A small network was shown many inputs. Here are its activations along a few directions, one row for each input.
In each table, some parts of the input vary, and every possible input appears once, in random order.
A made-up example of a description, with smaller parts first: ring(5) and (point or line(9) or (values(3) and line(6))).
Shared parts are said once, and a part with two or three values counts as separate values.

Other details of the inputs shift rows strongly along two fixed directions, in all tables alike. That doesn't count.

Rows:
R1: [+0.57 +0.55 +4.44 +1.83 +2.17 +6.16 -0.38 +4.26 -5.66 -7.56 -3.85 -0.83]
R2: [+5.28 +2.61 +0.35 +0.31 +0.95 +0.23 +1.29 -2.20 +0.21 +0.46 +4.15 -2.07]
R3: [-6.36 -4.99 +0.69 +0.44 -2.43 +1.03 -1.31 +3.53 -2.56 +0.09 -6.73 +3.62]
R4: [+1.31 +1.43 -2.12 -2.40 -1.85 -1.67 -0.11 -4.03 +3.90 +3.55 +2.77 -1.31]
R5: [+7.43 +3.75 +0.66 +0.51 +2.03 +2.31 +1.82 -2.84 +0.26 -0.81 +3.61 -2.13]
R6: [+2.38 -1.70 +1.81 +2.96 +0.42 +4.16 +1.14 +1.86 -3.32 -1.51 -3.12 +2.04]
R7: [+5.70 +2.90 +1.68 +1.48 +2.68 +3.58 +1.42 -0.83 -1.40 -2.96 +1.83 -1.85]
R8: [-7.82 -2.72 -3.42 -2.30 -1.65 -6.66 -1.86 +0.44 +3.69 +3.52 -1.57 +2.62]
R9: [+8.59 +4.06 +0.79 +1.09 +1.37 +1.86 +2.01 -3.51 -0.19 +0.11 +5.64 -3.27]
R10: [-3.59 -0.93 +0.67 +0.86 +1.04 -0.24 -0.95 +2.78 -1.16 -2.52 -2.65 +0.96]
R11: [+2.88 +1.99 -2.03 -2.54 -1.85 -1.86 +0.13 -4.45 +3.90 +3.72 +3.31 -1.69]
R12: [+1.89 +1.59 -3.07 -1.42 -0.95 -3.66 +0.56 -4.10 +4.34 +3.93 +3.70 -0.81]
R13: [-6.46 -6.19 +1.24 +2.35 -0.61 +1.02 -0.91 +5.75 -4.30 -0.94 -6.11 +4.05]
R14: [+5.53 +3.01 +2.51 +0.67 +0.84 +4.31 +0.95 -0.62 -1.95 -3.31 +0.67 -2.47]
R15: [-3.97 -0.74 -2.93 -3.31 -2.41 -4.02 -1.09 -1.81 +4.07 +4.20 +0.26 +0.36]
R16: [-5.53 -1.75 -4.51 -2.92 -2.49 -7.58 -0.98 -2.04 +5.37 +6.59 +2.24 +1.13]
R17: [-5.84 -1.99 +0.19 +0.43 +0.40 -1.65 -1.34 +3.40 -1.00 -1.43 -2.17 +1.29]
R18: [-1.99 -0.86 +3.04 +1.96 +2.34 +2.66 -0.40 +4.41 -4.20 -5.14 -1.96 +0.36]
Each input here is: values(3) and (point or ring(5)).
- The inputs of R16 and R5 match in every part but the values(3) part. If R13 is changed in the same way as R16 into R5, which row does it become? => R6
- List by row number the other rows that have the values(3) part in common with R14. => R1, R3, R4, R11, R15

Rows:
R19: [-0.86 -2.97 +1.85 +2.36 -0.81 +2.69 +0.01 +2.56 -3.96 +0.26 -1.42 +0.74]
R20: [-7.62 -1.59 -1.87 -1.75 -1.61 -5.57 -2.08 +1.09 +2.07 +2.95 +1.75 -0.36]
R21: [-6.03 -2.97 +2.43 -0.12 -1.58 +1.72 -1.56 +4.81 -3.94 -3.67 -6.35 +1.65]
R22: [-1.16 -2.65 +1.61 +3.36 +1.74 +3.93 -0.09 +3.86 -3.43 -3.88 -5.82 +3.18]
R23: [+5.43 -0.37 -2.31 +1.53 -0.27 -0.81 +2.27 -4.14 +2.16 +5.68 +4.78 +0.37]
R24: [-7.94 -3.55 -3.48 -1.55 -0.64 -8.07 -1.19 +1.31 +3.24 +3.75 +0.50 +3.04]
R25: [+5.55 +2.98 -1.25 -1.70 -1.25 +0.85 +1.40 -4.53 +2.77 +2.70 +1.34 -1.23]
R26: [-2.10 -2.12 +0.49 +0.00 -0.90 +2.99 -0.41 +1.41 -1.09 -0.59 -4.93 +1.96]
R27: [+5.53 +1.19 -2.04 +1.13 +0.19 -2.04 +2.33 -3.52 +2.00 +3.91 +4.60 -0.17]
R28: [+4.75 +3.55 +0.29 -2.01 +0.48 +1.59 +0.72 -2.75 +1.31 -0.69 +1.30 -2.07]
R29: [+1.13 -0.53 +0.78 +0.64 -1.14 -0.11 +0.47 +0.30 -1.61 +1.53 +1.08 -0.56]
R30: [-2.57 -0.11 -3.19 -1.72 -0.01 -5.20 -0.67 -1.51 +4.27 +2.30 +0.01 +1.66]
R31: [+5.09 +0.50 +0.58 +0.19 -2.20 +4.07 +0.88 -3.05 -0.29 +1.89 +1.28 -1.53]
R32: [+4.80 +4.04 +1.54 +1.86 +4.12 +2.65 +0.70 -0.49 -0.58 -5.08 +1.23 -1.85]
R33: [+5.95 +3.45 +4.12 +3.86 +5.86 +4.69 +1.68 +2.27 -4.61 -7.08 +2.96 -2.30]
R34: [-3.97 -0.76 -1.42 -3.59 -3.13 -3.30 -1.81 -1.04 +2.52 +2.32 +0.24 -0.38]
R35: [-8.04 -0.88 +0.49 -1.72 +0.89 -0.36 -2.39 +3.89 -0.19 -3.84 -4.78 +0.70]
R36: [+2.26 +0.90 -2.97 -0.29 -0.62 -2.94 +0.73 -3.39 +3.79 +3.32 +0.65 +1.23]
R37: [-0.33 -0.32 +3.72 +1.31 +1.32 +2.37 -0.19 +4.02 -5.05 -4.15 -0.33 -0.92]
R38: [+0.13 +2.21 +0.64 -1.77 -0.43 +0.85 -0.82 -1.12 +0.65 -1.63 +1.92 -3.15]
- The inputs of R32 and R20 match in every part but one. If R30 is changed in the same way as R32 into R20, which row does it become? => R37
- What do these inputs look like to the network? => line(4) and ring(5)
- Change only the line(4) part in R31. List by row number the other rows that result. => R21, R34, R38
